Each row below holds a small network's activations on one input, seen along a few directions.
In each table, some parts of the input vary, and every possible input appears once, in random order.
A made-up example of a description, with smaller parts first: ring(8) and (point or ring(11) or (values(2) and line(6))).
Shared parts are said once, and a part with two or three values counts as separate values.

Other details of the inputs vary at random and push rows far along two fixed directions, the same in every table; ignore that.

Table:
R1: [-16 -11  24  -2 -15  25 -14  34   5  -3  -5  13 -27  -4  25  -9 -15]
R2: [-19 -10  26   2 -11  12  -9  43  13  -2 -15   4 -32 -14  28  -2  -9]
R3: [-20 -11  22   2 -13  17 -10  41  13  -3 -20   9 -32  -8  24  -3  -6]
R4: [  1 -16  15  16   4  21 -35 -14  11  -2  11   8 -27 -29  18  19  -3]
R5: [-17  -3  28   1 -13  21  -4  39  17  -3 -18  12 -31  -9  21   1 -14]
R6: [ 65 -23 -19 -26   5 -20  49 -15 -13 -16 -20  -9 -14  31 -22  -1  12]
R7: [ -1 -30  -3  11  -4  28 -16   9  -6   3   2  10 -18   1  24  23 -33]
R8: [ -7 -21  -1  10 -15  25 -16   9   4   1  -8  12 -20  -1  23  23 -39]
R9: [ -1  -3  46   9 -10  66 -21  22   3  34 -27  -2  14  -1  22 -26  -2]
R10: [-26  29 -61  -9  12 -65  32 -18 -28  -1  32 -19  72  39 -49 -10  12]
R11: [ -7 -27  -3  12 -13  22 -14   9   2   6  -5  11 -23   3  27  24 -30]
R12: [ 21  -5   5  17 -18  71 -26   1 -16  35 -12   9  33  -5  30   2 -17]
R13: [ 67 -10  -1 -21  23 -12  34 -43  -3 -19  -4  -1 -17   0 -28  -2  38]
R14: [ 65  -8  -1 -28  16 -24  37 -44   4 -15 -14  -1 -20   0 -28  -2  41]
R15: [-98  50 -23  36   3 -48 -50 -11  20  15  42 -10  51 -24  -5   9  -8]
R16: [-103   51  -14   27    2  -32  -28   43    8   16   32   -6   42    0
    0  -15  -17]
R17: [-67  71 -10  36   3   7 -51 -28 -15  43  28 -25  85 -21  -1 -10   9]
R18: [-38  58 -25 -12  12 -76  47  18   1   2  15 -22  49  24 -49 -28  28]
R19: [ 64 -13   3 -22  16 -27  33 -39   3 -17 -14  -4 -22  -6 -24  -4  38]
R20: [-14  -2  29   2  -7  24 -13  39   8  -6 -10  14 -24  -6  21  -3 -19]
R21: [ 64 -25 -21 -31   3  -2  44 -19 -23 -19  -9  -2  -2  30 -28   0  10]
R22: [-26  46 -39  -6  25 -70  18 -45  -7  -6  41 -22  64   8 -46 -13  35]
R23: [ 60 -30 -19 -23   7 -22  49 -16 -15 -11 -19  -8 -18  30 -13   0  16]
R24: [ 66 -12  -2 -24  14  -7  32 -47  -5 -24   0  -2 -13   0 -27  -6  36]
R25: [ -1 -22  -3  10  -6  33 -20  11  -4  -2   0  10 -16  -1  18  22 -38]
R26: [-10  -6  28  -2 -17  28 -13  34   5  -8  -9  14 -25  -4  20  -9 -19]
R27: [ -4 -15  18  13  -2   6 -34 -11  18   3   4   7 -29 -34  20  19  -4]
Description of these inputs: values(3) and (point or (values(2) and line(4))).
Question: Changing only the values(3) part turns R16 into R4. The same change can be made to R5. Which row results?
Answer: R14
Question: Which other rows does R1 become when the values(3) part takes its other values? List them by row number.
Answer: R10, R22
Question: Which other rows does R25 become when the values(2) part takes its other values? List them by row number.
Answer: R7

Table:
R28: [  1   3  -7 -10   2 -18  20  12  -2 -10   0  -1   1  15 -13  -8   3]
R29: [  6  14   3  -7   7  -5   9  -6  -2   0   1  -5  12   1 -13 -14  19]
R30: [ -3  -4 -13  -6   9 -40  12  -5   7 -16  10  -2 -16   1 -13   6   8]
R31: [ 12   3 -13  -6   3  -1   8 -16 -13  -2   9  -2  18   9 -13  -1   4]
R32: [  5   7  -1  -3  10 -28   3 -26  12  -8   8  -3  -5 -14 -15   1  21]
R33: [ 13 -26  12  11 -11  43 -22   0  -2   8 -11   7 -17  -8  27  15 -21]
R34: [ 11   2 -14  -3   4  -2   6 -16 -12  -1   6  -3  18  11 -12  -2   3]
R35: [ 17 -28  13   8 -10  44 -22  -1  -1   5  -8  11 -19 -10  26  15 -20]
R36: [ -1   4  -9  -9  -1 -20  23  15  -2   0 -10  -3   3  17  -9  -7   5]
R37: [ 16  -1 -15  -3   1  -4  12 -13 -11   9  -4  -7  19  12  -7  -1   8]
R38: [  8  13   4  -7   7  -6  11  -5  -1   5  -3  -5  13   2 -11 -14  20]
R39: [  5 -11  29   7  -8  37 -20  10   7  10 -15   4 -20 -17  24   2  -6]
R40: [-117   54   -4   49  -10   -6  -63   26   13   35   30   -6   54  -23
   20   -2  -31]
R41: [  3  17   4  -8   6  -4   8  -6  -3  -2   4  -3  13   1 -13 -15  18]
R42: [  0   3  -8 -10   3 -19  22  13  -1  -6  -3  -1   1  16 -12  -8   3]
R43: [  8 -24  21  -4 -12  29  -7  25   5 -13  -9  14 -39  -6  22   6 -20]
R44: [ 10  -1 -20   2  11 -25   2 -34   0  -9  13  -3   1  -6 -13  16   5]
R45: [  8 -27  19  -1 -12  27  -4  26   7  -3 -20  10 -36  -2  23   9 -18]
Question: Changing only one part turns R38 into R42. The same change can be made to R39. Which row results?
Answer: R45
Question: Describe the family of inputs behind these rows.
Answer: values(3) and (point or line(5))
Question: Which other rows does R37 become when the line(5) part takes its other values? List them by row number.
Answer: R31, R33, R34, R35
Question: Which other rows does R41 become when the values(3) part takes its other values? List them by row number.
Answer: R31, R43

Table:
R46: [ 20  -1  -8  -6   7   3  11 -20  -8   0   6  -5  16   6 -14  -6   6]
R47: [ 18   4   0   0   7  -3  11 -15  -3  12  -5  -8  14   5 -11  -8  15]
R48: [  9   6  -8  -7   6 -20  14 -16   4  -7  -2  -2  -3  -1 -11   5  13]
R49: [  5  -2  -5 -10   5 -15  22  16  -4   3  -9  -5   3  14  -4 -11  13]
R50: [  6  -5 -10 -11   4 -13  19  11  -7  -5  -2   2   4  22  -9  -9   6]
R51: [  8   1  -9 -12   3 -11  23   9 -13  -9   0  -4   0  21 -10  -6   0]
R52: [ 10   5 -11 -12   1 -10  25   9  -8  -8   0   2   4  18 -10  -2  -1]
R53: [ 18  -3 -10  -4   8   1   4 -18  -9   3   3  -3  17   8  -9  -3  14]
R54: [  9   1  -9 -12  -4 -13  20  10  -6  -7  -4   1   4  19 -12 -10   2]
R55: [-91   0  21  51 -18  28 -87  30  27  20  22  12 -13 -46  57  27 -51]
R56: [ 20   3 -11  -8   1   1   9 -19 -12  -1   7  -5  19   4 -10  -5   8]
R57: [-109   53  -27   34   -8  -28  -30   30    9   21   28   -5   55   -1
    1   -1  -32]
R58: [  5   3  -7 -13  -6 -12  23  10  -4  -1  -9  -3   3  16 -10 -10   7]
R59: [ 20  10  -4  -1   6  -4  12 -15  -7  10  -7  -5  17   3  -7  -1  16]
R60: [ 11   3  -3  -5  10 -24  10  -9   3  -5  -2  -9  -7   1  -8   1  15]
R61: [ 13  30  27 -17  10   7   6  -4   0   8  -5   0   8  -7 -13 -31  34]
R62: [  9  -5 -11  -6  10 -22   8 -13   0  -9   8   1  -3   3 -14   2  15]
R63: [ 10  -4  -6  -6   9 -20  10 -16   5 -10   4   0  -4   2 -19  -1   6]
R64: [  6   4  -5  -9   4 -15  23  15  -6   0 -12  -8   0  16  -7 -10   8]
R65: [ 19   3 -11  -6   8   3   8 -18 -14  -2   7  -9  15   8 -11  -2   8]
R66: [  9   0  -9 -14  -4 -11  23  10 -10  -8   2   0   3  18 -10  -8   1]
R67: [ 13   2 -11  -6   8 -20  10 -16   1 -12   2   3  -2   0 -15   6   8]
R68: [  6  -4 -10 -13   3 -12  23  10 -11  -6   4   0   4  20  -7  -7   5]
R69: [ 21   5 -11  -3   6   2   8 -19  -8  -1  -2   0  19   5 -11   0   8]
R70: [ 10  -6 -11  -8  10 -18  11 -14  -4 -10  14   0  -5   1 -12   4  13]
R71: [ 13   7  -5  -5   8 -24  14 -11   6  -4  -3  -4  -3  -2  -7   4  15]
R72: [ 10   0 -11  -7  10 -19  12 -14  -6 -14  10  -4  -6   1 -15   5   8]
R73: [ 12  -1 -10  -8   3 -22   9 -15   0 -12   5   0  -3   0 -16   0  10]
R74: [ 19  -1  -7  -3   7   1   8 -20  -5   2   0  -3  17   8 -16  -7   7]
R75: [-110   44  -24   37   -1  -38  -46    7   14   19   43   -8   48  -16
    1    6  -20]
R76: [ 37 -38  35   6 -16  70 -24  -3   4   4 -28  18 -43 -23  41  22 -18]
R77: [ 21   6 -12  -6   6   3  11 -20 -11  -2   4  -2  19   4  -9   1   7]
R78: [ 39 -41  40  10 -12  68 -29   5   2   7 -26  10 -50 -21  44  18 -15]
R79: [ 14   3  -3  -4   4   1  11 -20  -4   8  -5  -6  15   7 -14  -7  12]
R80: [ 23 -47  35   1 -17  56 -17  27  10  -8 -24  22 -54  -7  36  11 -33]
R81: [ 25 -39  29   2 -17  55 -17  27   8  -8 -25  24 -53  -7  38  17 -30]
R82: [ 17   2  -4  -2   8  -4   8 -14  -8  13  -2  -8  16   6  -5  -5  22]
R83: [ 16   5  -6  -7  -2  -2  10 -20  -8   6  -4  -6  17   5 -10  -5  14]
R84: [ 10   0 -10  -6  10 -21   8 -14  -2 -13   4  -3  -6   4 -16   3   9]
R85: [-79   0  19  47 -22  52 -83  19  13  28  16  11   5 -37  53  23 -49]
R86: [ 11   4 -13  -7   9 -19  14 -16  -2 -13   9   2  -2  -2 -14   8   7]
R87: [-109   45  -23   34   -6  -28  -31   30    4   16   41   -5   56    2
   -2   -5  -40]
R88: [ 22 -45  39   3 -16  54 -13  32  13   1 -32  15 -56 -14  40   9 -25]
R89: [ 25 -42  37   0 -23  54 -16  34   8   0 -31  16 -57 -16  43  10 -23]
R90: [-95   1  20  45 -27  41 -70  49  23  21   9  13  -6 -28  49  15 -66]
R91: [  2  -2  -7 -13   2 -13  23  11  -5   1  -8  -3   3  19  -7 -10  11]
R92: [ 15   6  -6  -4   5   1   9 -19 -10   5  -4 -10  13   9 -10  -3  14]
R93: [  7   1  -9 -10   3 -13  19  10  -9  -8  -5  -2   1  23 -11  -8   1]
R94: [ 37 -40  40   8 -20  66 -30   5   4   8 -25  15 -46 -26  45  16 -16]
R95: [  4   3  -7 -11   1 -12  23  10  -6  -3 -11  -6   0  19  -9  -9   6]
R96: [ 38 -48  30   2 -11  71 -29  -1   0  -1 -11  16 -42 -20  42  20 -18]
R97: [  9   7  -7  -8   3 -14  25  15  -1   2 -13  -3   3  13  -8  -6   8]
R98: [  7  -1  -3  -8   7 -20  15 -17   8  -6  -1  -5  -4   2 -15  -1  11]
R99: [-107   49  -24   37   -8  -37  -44    6   14   16   41   -8   47  -19
   -1    5  -24]
R100: [ 24 -46  33   5  -9  49 -25   3  13 -13  -8  20 -61 -28  32  23 -27]
R101: [ 12   4  -4  -6   3 -26  11 -10   5  -4  -1  -6  -3  -3  -8  -2  16]
R102: [ 11  -1 -11  -8   3 -19  12 -15  -3 -13  12  -1  -4  -2 -15   3   9]
R103: [ 19   2 -10  -3   7   1   5 -18 -11  -1   0  -7  15  10 -12  -3   9]
R104: [ -2  21  28 -21   4  -4  23  30   6  -9 -10  -6   6   2 -19 -29  32]
R105: [ 10   1  -1  -4  10 -25  15 -12   9  -2  -2  -7  -4   0 -12  -3  14]
R106: [ 20   2 -10  -5   0  -1   6 -19  -9   0   1  -3  19   5 -12  -6   9]
R107: [  4  25  24 -11  11 -16  13  -1  13 -14  -1   0  -7 -10 -10 -30  39]
R108: [-108   49  -23   38   -2  -36  -46    7   12   15   39  -12   44  -16
   -1    7  -26]
Question: Changing only one part turns R68 into R96. The same change can be made to R95. Which row results?
Answer: R92
Question: Changing only one part turns R74 into R80. The same change can be made to R79. Which row results?
Answer: R90
Question: Describe the family of inputs behind these rows.
Answer: values(3) and (point or (line(4) and values(5)))
Question: Which other rows does R62 become when the values(5) part takes its other values? List them by row number.
Answer: R63, R67, R73, R84
Question: Which other rows does R77 become when the values(3) part takes its other values? List them by row number.
Answer: R52, R86
Question: A walk changes only the line(4) part. It starts at R49 and steps to R91. List the rest of the walk in order.
Answer: R50, R68
Question: Which other rows does R104 become when the values(3) part takes its other values? List them by row number.
Answer: R61, R107
